Each row has a name. Each piece below is followed by the name of the row it came from, unless a question asks for something else. Each question is about the rows just above it. Places in a row count from 0.

[ 27   6 -50  10  24   1  -8   9] -> zafem
[  7   6 -50  65 -35 -51  36  -9] -> vomuz
[-35   6 -50 -35 -35 -10  72 -28] -> fem
[ 27   6 -50  -6  24   1  -8   9] -> Somum
[-35   6 -28 -35 -10  72 -50 -36] -> guk
The value that fem holds more than once:  [-35]
Row and place of [7] in the named rows:  vomuz, 0
asked: [ 27   6 -50  -6  24   1  -8   9]  Somum
Where in the named rows is [-9]?  vomuz, 7
Where in the named rows is [10]?  zafem, 3
Put [  6 -50 -10 -35 -35 -35 -28  72] back in order: which row is it?  fem
Where do [  7   6 -50  65 -35 -51  36  -9] appear?  vomuz

[ 57  62  62  62  47  33 -70  -6  48  50   1 -28  -9  61  66  71  62 -37
  -2  85 -37 -32 -77  -9 -69   9 -61] : voba
[-33 -51 -37  62 -53  20  46  15 -33 -42  -7  22  15  91 -67   9 -55 -91
 -25  81  52  56 -58  25  74  68  83] : Vunon
[-64 -46 -80  56 -26 -36  77  15 -75 -52 -10  47  16  73 -67 -91 -55   9
  12  51  38   7 -38 -52  12  53  25] : Somum
The row with [-67 -91 -55   9] is  Somum
Which row holds [-64 -46 -80  56 -26 -36  77  15 -75 -52 -10  47  16  73 -67 -91 -55   9
  12  51  38   7 -38 -52  12  53  25]?  Somum
Where do [ 62  62  47  33 -70] appear?  voba
asked: [-33 -51 -37  62 -53  20  46  15 -33 -42  -7  22  15  91 -67   9 -55 -91
 -25  81  52  56 -58  25  74  68  83]  Vunon

[ 35 -32 -24   1  -9 -30  40 -33  10   6  -4  -9  -5  24   1   1   8 -10
  28 -18  45  25 -17  41  14  10  -7  39   1  49 -34   1  -5   0  -4  -4
 -29  -1 -13  -6  37  -4 -19   0 -36 -31  32 -26  17   2 -44   7 -40   4
  15  26  17 -26] : voba
[ 10 -64 -72  26 -17 -28  48 -20  13 -11   0 -37  17 -14   4  45   1  27
  55 -60  56   6 -17  -5  23 -24   0 -25  -9  61   7  30 -19  -9 -30  27
  12  24  36 -48  49   5 -32 -23 -73 -98 -17  -4  14  26 -23  34 -42   1
  20  37  -2 -44] : zafem
[ 32   5  -7  -4 -26  15  -1  -6  21 -12  27  20   3 -35  12 -10   2   0
  20 -51 -10  15   0  30  24 -13  17  14  -2  21   3  19 -18 -33   2  23
 -30  18  27   2  16 -40 -39  11  -1 -20 -34   4   3   6  10  23  26 -27
   0  22 -28 -25] : fube
[ 14  16  10 -13   0  -5   8  35  26 -18  17 -31  49 -30   6 -26  -5 -10
 -36  -1  -3   1 -34 -32 -33 -44  -4   7  17  41  -6  17  24  -7  45 -19
  37  32  -9  -4 -24  39   4   1   0 -17  -4  28  40  -9 -40  -4   1 -29
   2   1  10  25] : vomuz
[ 26 -47 -43   4 -20 -25  32 -12  11   9  11 -18  13 -30   9  21   1  15
  48 -75  49  14 -15  13  28 -19  10  -5  -6  59  -4  28 -29 -30 -13  42
 -20  14  36 -34  34 -25 -59 -17 -54 -73 -19  -4  11  20  -5  26 -27 -23
  10  32 -16 -52] : fem
Which row holds these entries in another order? [ 37  -4 -19   0 -36 -31  32 -26  17   2 -44   7 -40   4  15  26  17 -26
  35 -32 -24   1  -9 -30  40 -33  10   6  -4  -9  -5  24   1   1   8 -10
  28 -18  45  25 -17  41  14  10  -7  39   1  49 -34   1  -5   0  -4  -4
 -29  -1 -13  -6]  voba
asked: [ 26 -47 -43   4 -20 -25  32 -12  11   9  11 -18  13 -30   9  21   1  15
  48 -75  49  14 -15  13  28 -19  10  -5  -6  59  -4  28 -29 -30 -13  42
 -20  14  36 -34  34 -25 -59 -17 -54 -73 -19  -4  11  20  -5  26 -27 -23
  10  32 -16 -52]  fem
asked: [ 14  16  10 -13   0  -5   8  35  26 -18  17 -31  49 -30   6 -26  -5 -10
 -36  -1  -3   1 -34 -32 -33 -44  -4   7  17  41  -6  17  24  -7  45 -19
  37  32  -9  -4 -24  39   4   1   0 -17  -4  28  40  -9 -40  -4   1 -29
   2   1  10  25]  vomuz

